Here are a small network's activations along a few directions, averaged over the inputs that share one value of a field.
Values that are neighbours, or in one group, have similar rows; names and order tell nothing.
In the rows, 500 means zero.
Strong random noise was added to every row along 12 fixed directions; ignore it. To show where, here is one row again and again, with new noise each time:
[809 580 465 426 449 655 590 289 258 442 351 282 421 416 390 301 301 922
 537 343 576 503 325 465 390 435 404]
[551 475 731 698 527 447 654 437 320 663 459 547 356 641 437 429 367 346
 699 472 367 313 585 749 285 519 458]
[431 409 590 557 502 607 438 420 325 622 380 702 347 665 233 470 375 524
 501 538 578 574 520 384 537 539 669]
[399 518 448 265 462 561 483 297 690 409 641 411 517 393 883 446 388 443
 579 527 368 390 659 646 387 676 293]
[526 737 627 220 380 531 705 494 778 510 392 493 288 655 179 739 584 399
 547 281 517 552 488 346 608 237 492]
[166 282 553 408 687 593 407 359 387 484 504 586 399 554 914 451 549 264
 735 535 257 495 587 586 523 496 662]
[488 417 515 664 409 550 557 821 533 739 649 438 576 500 210 541 733 447
 648 591 282 725 474 439 688 295 444]
[477 433 495 477 432 326 612 706 779 474 546 331 494 358 432 471 612 267
 405 427 529 441 490 588 474 482 385]
[448 587 392 378 744 536 339 411 161 387 262 525 332 550 299 416 496 880
 522 443 672 589 266 196 482 423 652]
[327 452 490 637 626 432 254 545 594 212 485 569 569 666 487 490 568 256
 563 636 548 414 716 244 313 514 414]
[628 403 534 540 623 819 384 494 114 687 583 761 512 561 359 504 536 794
 565 736 547 596 440 485 469 734 674]
[540 626 375 442 604 519 336 503 711 259 619 148 671 372 666 484 669 545
 649 629 282 542 516 321 258 505  81]
[464 492 534 334 313 983 391 392 486 801 530 672 437 662 189 666 499 700
 571 632 334 964 512 167 895 392 651]
[147 439 389 428 671 405 391 450 244 709 433 543 306 440 456 350 414 701
 580 535 411 638 343 476 601 555 599]


Values of ZULO:
malit: [215  64 321 525 313 733 334 440 581 324 639 667 748 476 744 329 559 314
 528 622 491 774 672 255 829 465 714]
gula: [446 765 434 414 484 479 572 628 523 678 792 598 707 570 656 698 532 631
 683 606 241 483 628 642 628 431 328]
dat: [521 556 490 536 316 478 588 468 554 579 594 620 592 553 451 474 338 504
 449 548 583 486 651 544 501 674 479]
ziv: [509 887 470 613 567 351 456 597 238 498 678 818 625 670 579 567 419 647
 735 561 566 124 691 772 410 533 438]
tupep: [212 188 468 623 351 364 707 273 400 668 385 516 243 462  70 238 288 636
 723 366 480 778 344 417 479 534 483]
bir: [543 387 404 888 276 173 732 691 481 679 555 384 603 343  55 303 402 609
 505 446 526 611 373 571 588 390 282]
sus: [420 489 587 487 659 558 221 461 400 391 270 579 456 695 511 643 520 340
 348 537 571 604 493 283 559 457 833]
dar: [521 542 659 566 431 580 476 342 364 946 578 577 413 539 508 588 316 498
 464 675 260 655 494 787 481 800 538]
norus: [785 524 787 709 688 679 441 561 286 551 360 531 533 667 440 633 668 273
 423 648 490 394 441 510 308 502 719]
fonev: [324 404 547 459 640 538 455 488 461 658 464 777 393 506 538 562 572 436
 456 567 521 485 470 510 566 595 743]
rafil: [425 198 414 580 583 405 517 529 336 333 407 318 511 326 719 295 482 535
 569 323 473 453 358 577 535 297 546]
goto: [349 300 430 905 506 281 435 479 483 554 624 426 601 466 534 268 336 485
 541 713 409 491 616 490 264 773 205]
dazit: [551 740 496 189 650 747 390 394 558 641 591 547 518 519 529 764 621 638
 409 759 394 688 424 387 466 789 510]
revis: [548 491 576 634 500 597 263 289 554  98 337 261 543 664 844 403 459 287
 518 452 366 510 688 225 389 307 478]
zutom: [810 733 680 488 542 650 539 549 728 491 659 391 666 551 817 849 746 251
 510 591 185 479 580 621 425 431 408]
suno: [500 847 475 510 535 316 294 726 810 419 521 440 558 560 362 656 721 380
 374 588 535 404 562 331 434 463 306]
kip: [582 454 496 616 438 661 382 607 584  91 474 625 656 716 401 545 605 366
 502 509 772 396 744 206 473 354 546]
tem: [397 428 481 600 372 366 777 563 435 743 629 625 473 500 526 418 329 479
 669 430 475 309 637 787 548 432 444]
sefi: [204 447 384 536 571 382 355 378 626 310 502 439 637 499 583 476 529 432
 818 601 256 648 544 194 443 346 199]
lefit: [817 632 713 304 439 660 482 503 837 336 439 484 531 512 750 778 718 142
 211 430 539 407 515 636 572 508 723]
naka: [132 354 476 550 770 308 462 555 721 268 474 619 440 631 461 629 671 201
 548 604 568 486 596 261 305 588 497]
guve: [725 607 554 775 578 230 606 764 389 511 533 459 532 505 321 523 597 605
 470 471 562 379 438 639 329 482 384]
desa: [485  80 482 529 626 515 556 375 405 335 535 539 543 339 666 380 567 524
 708 514 540 451 403 620 281 698 431]
deno: [667 517 463 423 577 781 389 470 447 416 648 532 670 566 711 670 592 671
 629 598 393 586 607 414 527 500 465]
vuzu: [421 883 427 681 535 183 375 603 466 673 356 153 496 419 524 385 459 513
 448 471 293 433 398 517 545 239 338]
mes: [498 635 537 569 393 450 566 639 588 728 659 791 454 641  54 764 610 594
 513 553 571 597 545 466 639 513 469]
logen: [570 591 516 646 632 577 443 372 464 375 486 448 541 645 457 550 665 609
 748 577 370 583 486 201 306 383 310]
lapa: [590 753 549 217 304 510 835 642 636 723 659 473 420 471 610 660 521 542
 466 299 443 393 527 862 695 428 528]
zodas: [617 674 679 419 728 453 739 602 503 503 582 639 515 567 574 824 733 338
 723 511 395 256 468 736 302 502 453]
bovo: [462 314 517 286 631 568 707 396 523 128 500 403 520 412 698 567 696 374
 823 355 504 480 400 566 359 391 499]
A value of ZULO combines one of 5 hidden first parts with one of 6 second parts; all combinations occur once.
- desa and fonev share the first part; desa and mes share the second. Which value has the first part of mes and the second part of fonev? => logen
- deno and sus share the first part; deno and rafil share the second. Which value has the first part of rafil and the second part of sus? => bovo
- zodas and kip share the first part; zodas and sefi share the second. Which value has the first part of sefi and the second part of kip? => suno
- bir and tupep share the first part; bir and zutom share the second. Which value has the first part of zutom and the second part of tupep? => revis
- dat and dar share the first part; dat and malit share the second. Which value has the first part of malit and the second part of dar? => lefit
